Each row below holds a small network's activations on one input, seen along a few directions.
Each table varies a few parts of the input and shows all the possible inputs, shuffled.
A made-up example of a description, with smaller parts first: one of 8 places around a ring, together with either a single point or (one of 2 separate values, together with one of 4 places along a line) or one of 9 places around a ring.
Shared parts are said once, and a part with two or three values counts as separate values.

Table:
x1: [-14   0 -11  -4   7  18  -5  -4   6  15  15  -7 -19   4  28 -10   3  -6
 -11]
x2: [ -4  10  -3  -4   3  11   3  16  16  -1   4  -1 -14  15  28   0   2 -15
  10]
x3: [11 -2 -4 -2 12  6 15 21 22 -6 -7 -4  0 20 11 -4 -2  2 27]
x4: [-15   0  -8 -40 -44   5 -14  14 -12   1  -2  12  18   2  -3  -4  13 -30
  -9]
x5: [  7 -23 -15  -6 -13 -17   0  -4 -33   1 -10  18 -16 -38 -29  17  25  10
 -25]
x6: [ -6   1   5  13   1  -9  13   8  10   2 -10 -14  -3   9   1   4 -10   3
  12]
x7: [ 12  -6  19  16  14  10  10 -11  -4  -6   0  -5  11 -17   2 -11  -3   9
  -5]
x8: [ -3  10  15  14  -3 -19  -1 -11  -6  10  -7 -12  -5  -3   4   1 -18  -1
   6]
x9: [ -7  13 -18  -7 -10 -19 -16   0   4  -7  16  30  17   8 -61  15  -4  27
  -2]
x10: [ -5  -3  -1   3  11  24  -6 -10   5  -1   2 -15  -3  -5  18 -13   3   7
 -14]
x11: [ 24   0  22  16  21  -9   2 -18  -9  -7  -1  -2  14   5   1   6 -10  -7
  11]
Describe the family of inputs behind these rows. -> either one of 3 separate values or one of 8 places around a ring
Start at x6 and move only the place on the ring of 8, one step at a time. The first step leads to x8. Which rows follow, in order? -> x11, x7, x10, x1, x2, x3

Table:
x12: [ -2   5  -7  14  29  13   8   1  25   4   9 -10 -17  19  23  -4  -7   9
  10]
x13: [ -3   9   1  -2 -18 -26  -7  -2  -8  -4   0  15  16   2 -40  13  -8   5
   2]
x14: [ 15  -7   8   3 -11 -30   4   1 -20  -8 -12  13  15  -9 -37  19   1   2
   7]
x15: [  2  14  17  13  12  -2   6   0  18   2  -3 -16   8  23  20  -6 -23  -5
  25]
x16: [  7 -15   4  -1  -8 -11 -10 -24 -36   2  -3   7   4 -32 -21   6  11   2
 -26]
x17: [ -4   8 -13 -11 -10  -7 -10   4   3  -9   9  24  16   4 -40   7   2  16
  -3]
x18: [ 21   1  24  19  18  -7  21   2   8  -5 -16 -16   4  11  22  -2 -16 -10
  30]
x19: [ -4   2 -23  -4  -1 -11 -11   0  -2  -1  11  21  -9  -6 -35  14   8  23
 -10]
x20: [-23  -5 -24 -48 -51   7 -15  22 -15   9   4  20  -2  -7  -3  -2  25 -27
 -19]
x21: [ -2 -14 -12   1  -5  -7  -6 -10 -18   2  -1   8  -9 -28 -28   5  13  23
 -24]
x22: [ 11  -6  26  20  20  14   7 -18  -8   2  -2 -20  -6 -14  38 -12  -3 -11
  -6]
x23: [  0  -6   5  21  25  18  13  -6   9   5  -2 -21 -17  -8  30 -11  -2   9
  -4]
x24: [-21   3  -8 -30 -21  32  -4  24  13   5  -2 -14 -10  17  54 -15  13 -40
  -1]
x25: [  1  11   2   5  20  17   5   5  29  -3   8 -11   8  28  17 -12 -14   3
  19]
Describe the family of inputs behind these rows. -> one of 2 separate values, together with either a single point or one of 6 places around a ring
The inputs of x12 and x19 match in every part but the choice among 2 separate values. If x15 is changed in the same way as x12 into x19, which row does it become? -> x13

Table:
x26: [-15  11 -22 -22 -29 -17 -17  11  -2  -1  10  28   7   3 -45  12   4  10
  -6]
x27: [ -5   5   0 -12   1  20   9  21  22   4  -5 -16  -8  25  48 -12  -2 -26
  20]
x28: [ -3   3  15  -1   7  27   3  -1   8   3  -1 -22  -4   7  54 -18  -2 -28
   2]
x29: [ 12  10  13  23  35  10  13   1  30  -7   2 -17   6  26  17  -8 -20  12
  28]
x30: [  8   2 -10   0  -3 -22  -6  -5  -7  -9   6  28  15  -4 -57  16   0  25
  -2]
x31: [-11  17  -2   2  12  14   4  12  34   3   7 -15  -2  36  28  -9 -16  -7
  22]
x32: [ -9 -10  -8 -26 -34  -3 -17  -4 -28   3   2  15   9 -23 -22   1  18  -9
 -27]
x33: [ -4 -19 -16  -6 -10  -3 -11 -14 -29   4  -1  10 -14 -37 -22   6  22  14
 -36]
x34: [ 17  -8   8  15  -1 -38  -3 -20 -30  -4  -7  14  10 -23 -52  21  -2  19
  -6]
x35: [ 20   2  32  39  35  -6  22 -14   9  -3 -13 -25   2   4  23  -5 -24   5
  23]
x36: [  2  -9   9  19  29  27  12  -8   7   8   1 -26 -24  -8  53 -16   2  -4
  -6]
x37: [-12  -4 -20 -33 -41  -9 -10  22 -13  -2  -2  24   3  -6 -27  11  20 -11
 -10]
The inputs of x37 and x27 match in every part but one. If x26 is changed in the same way as x37 into x27, which row does it become? -> x31
Describe the family of inputs behind these rows. -> one of 2 separate values, together with one of 6 places around a ring
Change only the choice among 2 separate values in x30. List by row number the other rows that result. -> x29
Change only the choice among 2 separate values in x28. List by row number the other rows that result. -> x32
